Each row below holds a small network's activations on one input, seen along a few directions.
In each table, some parts of the input vary, and every possible input appears once, in random order.
A made-up example of a description, with smaller parts first: one of 4 places along a line, together with either a single point or one of 11 places along a line or (one of 3 separate values, together with one of 8 places around a ring).
Shared parts are said once, and a part with two or three values counts as separate values.
(in the rows, 128 means zero)

Table:
row 1: [132 143 162 132 166 130 115 140 100 184 110 116  78 104 122 102 110]
row 2: [124  86 114 117 105 137 148 110 151  86 120 137 175 149 154 126 129]
row 3: [ 98  80 135  87 133 159 147 129 186 138  85 139 121 173 141 124 126]
row 4: [131  60 119 134 115 130 138 112 143  68 123 144 191 131 134 157 143]
row 5: [125 218  94 152  84  81 152 127  80 162 191 136 128  81  72 146 184]
row 6: [117 162  78 114  40  66 146 155 171 141 174 150 189 119 117 163 181]
row 7: [119 114 105  95 142 138 129 123 183 117 103 128 132 153 186 141 142]
row 8: [112  93 132  79 131 138 148 150 176 150  97 149 119 157 175 118 126]
row 9: [128  94 107 111  99 118 129 141 140  93 122 154 129 170 169 121 104]
row 10: [167 146 137 160 145 148  92  95  78 123 164 103 140 122 103 121 124]
row 11: [121 161 158 163 181 144  88 121 112 136 128 121  90 119 111 155 119]
row 12: [172 156 127 146 152 124 123 136  82 119 123 112 104 103 109 108  92]
row 13: [138 144 151 162 127 133 127 135  81 100 146  95 115  95 105 103 106]
row 14: [108 134 172 138 172 147 110 117 108 174 106 109  80 117  92 107 106]
The inputs of row 10 and row 4 match in every part but one. If row 14 is changed in the same way as row 10 into row 4, which row does it become?
Answer: row 3
Describe the family of inputs behind these rows.
Answer: one of 2 separate values, together with either a single point or one of 6 places along a line
Change only the choice among 2 separate values in row 6. List by row number the other rows that result.
Answer: row 5

Table:
row 15: [153 148 101 162 115 111 143 138  88 100 168 117 140  80 131 117 125]
row 16: [118   4 157  52 180 216 127 139 205 102  71 120 107 210 216  99  91]
row 17: [ 72  44 132  60 120 149 161 153 235 102  75 154 136 194 202 137 137]
row 18: [136 129 111 159 102 108 130 126  94  90 174 114 156  99 121 118 111]
row 19: [ 80  76 126  65  99 118 154 141 204 139  68 169 132 195 165 125 124]
row 20: [159 154 178 146 213 152  76 108  81 156  98  80  67 107 110  98  82]
row 21: [151 136 183 152 191 171  89  93  80 133 101  92  76 130  91 102  95]
row 22: [113 169 141 147 134 108 131 138 117 172 115 126  89  97 105 125 140]
row 23: [113 171 143 131 133 103 124 139 123 169 118 115 106  95 103 123 131]
row 24: [148 124 124 152 101 124 142 113  90  85 162 122 168 108 112 121 117]
row 25: [153 151 100 155 123 108 143 138  77  96 173 118 123  81 126 117 121]
row 26: [115 177 133 135 135 109 136 142  99 171 112 130  82  96 100 127 144]
row 27: [138 174  93 134  95  89 129 133 133 159 176 132 163  97 112 149 174]
row 28: [106  99  83  82  74 106 144 135 212 118 111 185 183 192 174 170 153]
row 29: [118  29 116  79 110 157 157 173 219  37 120 170 175 190 221 150 109]
row 30: [159 155 167 163 215 160  91 112  68 155  93  85  58 105 111 104  91]
row 31: [124  43 152  64 158 181 118 121 171 136  61 141 102 202 177  88  78]
row 32: [138 133 177 156 199 155  78 100  80 146 106  87  74 119  97 103  80]
row 33: [127  59 107  86  86 123 154 157 182  70 113 178 177 192 187 133  99]
row 34: [ 97  72  90  74  94 137 144 144 246  79 112 180 182 187 210 188 164]
row 35: [155 162 165 157 223 161  91 112  60 153  99  88  35 105 105 104  84]
row 36: [145 177  86 137  97  93 140 138 105 158 168 143 144 100 109 150 190]
row 37: [150 127 185 149 200 171  85  87  81 139  96  90  88 123  84 100  81]
row 38: [106 155 152 136 113 120 138 119 121 150 119 129 112 121  88 131 143]
row 39: [ 97 155 146 143 113 112 124 134 115 160 126 124 106 113  97 129 142]
row 40: [102 158 151 134 121 124 135 114 118 151 121 133 132 122  90 129 143]
row 41: [149 133 108 157 119 107 130 131  95  93 170 109 157  77 130 118 113]
row 42: [141 174  85 148  98  97 141 134 122 159 172 137 155  95 113 152 184]
row 43: [127 164  83 142  78 102 134 124 135 143 180 129 170 116  90 154 173]
row 44: [125 160  95 147  78  97 126 127 123 149 183 136 163 115 107 156 180]
row 45: [132 152 106 138  85 107 139 110 124 144 166 139 181 120  94 158 172]
row 46: [148 132 120 153  93 121 144 118  93  80 169 123 157 112 117 123 126]
The inputs of row 25 and row 36 match in every part but one. If row 46 is changed in the same way as row 25 into row 36, which row does it become?
Answer: row 43
Describe the family of inputs behind these rows.
Answer: one of 4 places along a line, together with either one of 2 separate values or one of 6 places along a line
Change only the place on the line of 4 in row 39. List by row number the other rows that result.
Answer: row 18, row 32, row 44
Change only the place on the line of 4 in row 29. List by row number the other rows that result.
Answer: row 16, row 17, row 34

Table:
row 47: [163 185 110 176 116 106  85  98  52 139 172 101 124  83  84 112 121]
row 48: [122 120 152 119 156 150 128 140 105 128  89 104  83 129 117 127  98]
row 49: [163 203 131 175 134  93 107  87  65 171 145 115 138  82  72 130 127]
row 50: [134  87 146 114 139 151 159 154 131  97 112 124 124 152 178  96 107]
row 51: [ 99 100 104 108  64 122 153 109 181  83 140 162 199 149 142 160 172]
row 52: [144 118 141 130 169 139 122 150  92 100  98 125  84  99 158 111  96]
row 53: [127 134 100 142  74  92 125 143 149  97 157 125 137 129 142 139 149]
row 54: [104  46 133  50 137 144 131 134 193 157  91 142 146 199 176 145 126]
row 55: [121  68 131  86 130 148 129 127 192 125  74 160 163 208 187 139 101]
row 56: [134 163  95 159 102  87 121 136 101 116 154 116 113 104 111 128 132]
row 57: [116  76 139 115 140 143 125 153 161 119 113 126 119 139 170 102  85]
row 58: [133 168 182 137 201 155  86  93  97 178 113  69  81 103  97 116 131]
row 59: [123 183 116 158 115  81 130 134 106 153 129 143 129  97 104 142 134]
row 60: [159 138 170 182 194 176 105 109  44 112 141  87  94 112 112  98 109]
row 61: [ 97  98 101  88  93 109 138 140 191 135 140 157 181 148 146 184 192]
row 62: [106 117  96 109  83 124 133 142 196  98 148 193 174 167 131 177 166]
row 63: [123 115 138 137 174 144 124 146 122 122 105 106  91 105 135 107  83]
row 64: [120 142 115 131  90  91 141 149 162 128 144 164 131 129  99 155 160]
row 65: [123  51 122  67 119 174 137 138 182 108  88 149 167 204 178 130 103]
row 66: [131  50 110  81 121 148 112 127 184  77  95 138 155 212 200 116 104]
row 67: [128 113  88 111  81 138 179 132 167  58 177 154 204 155 180 155 160]
row 68: [101  87 160  86 142 132 128 146 168 176 100 116  93 157 152 129 124]
row 69: [144 141 161 174 195 165  79 109  79 130 128  84  99  88 107  99  91]
row 70: [133 152 182 167 175 166  93  77  76 136 108  83  98 104  82  96 111]
row 71: [118 141 154 118 168 137 121 136 127 135  90 135  64 135 100 126  99]
row 72: [ 98 138 162  95 172 133 116 137 125 175  93 105  74 113 128 124 120]
row 73: [135 166 105 151 110 104 164 145  71 116 173 133 135  89 118 119 134]
row 74: [116 167 115 136 126  85 135 140 119 182 142 124 114  91  92 135 166]
row 75: [119 132 111 131  72 111 146 153 143 122 147 137 150 121 120 149 154]
row 76: [160 210 106 167 140 110 114  87  83 197 152 118 114  76  70 116 162]
row 77: [115 161 118 149  97  90 150 116  98 136 136 129 134  87  83 122 146]
row 78: [130  55 119  87 133 172 156 140 164  75 117 153 176 203 212 101 104]
row 79: [112 148  96 139  92 100 144 141 167 164 137 151 121 117 128 153 187]
row 80: [150 180 131 174 115 108 118  74  54 158 159 108 141  76  53 105 137]
row 81: [148 175 174 151 195 158  87  95  93 140 105 103  78 115  72 116 109]
row 82: [113 102  81 110  84 128 142 137 195  79 167 158 202 132 170 159 141]
row 83: [134 136 109 139  84 109 177 149 126  95 175 135 158 117 147 131 152]
row 84: [118 102 154  92 135 135 129 146 168 134  87 150  93 162 128 127 105]
row 85: [124  83 149 104 124 156 139 150 152 129  93 118 110 165 147 123 103]
row 86: [183 173 114 176 128 109 111 104  38 138 187 120 125  63  94 121 118]
Describe the family of inputs behind these rows.
Answer: one of 2 separate values, together with one of 4 places along a line, together with one of 5 places along a line
The inputs of row 65 and row 66 match in every part but the place on the line of 5. If row 70 is changed in the same way as row 65 into row 66, which row does it become?
Answer: row 69
The inputs of row 73 and row 59 match in every part but the place on the line of 5. If row 50 is changed in the same way as row 73 into row 59, which row does it become?
Answer: row 84
Change only the place on the line of 5 in row 83. List by row number the other rows that result.
Answer: row 53, row 64, row 75, row 79
Change only the choice among 2 separate values in row 66. List by row number the other rows that result.
Answer: row 82
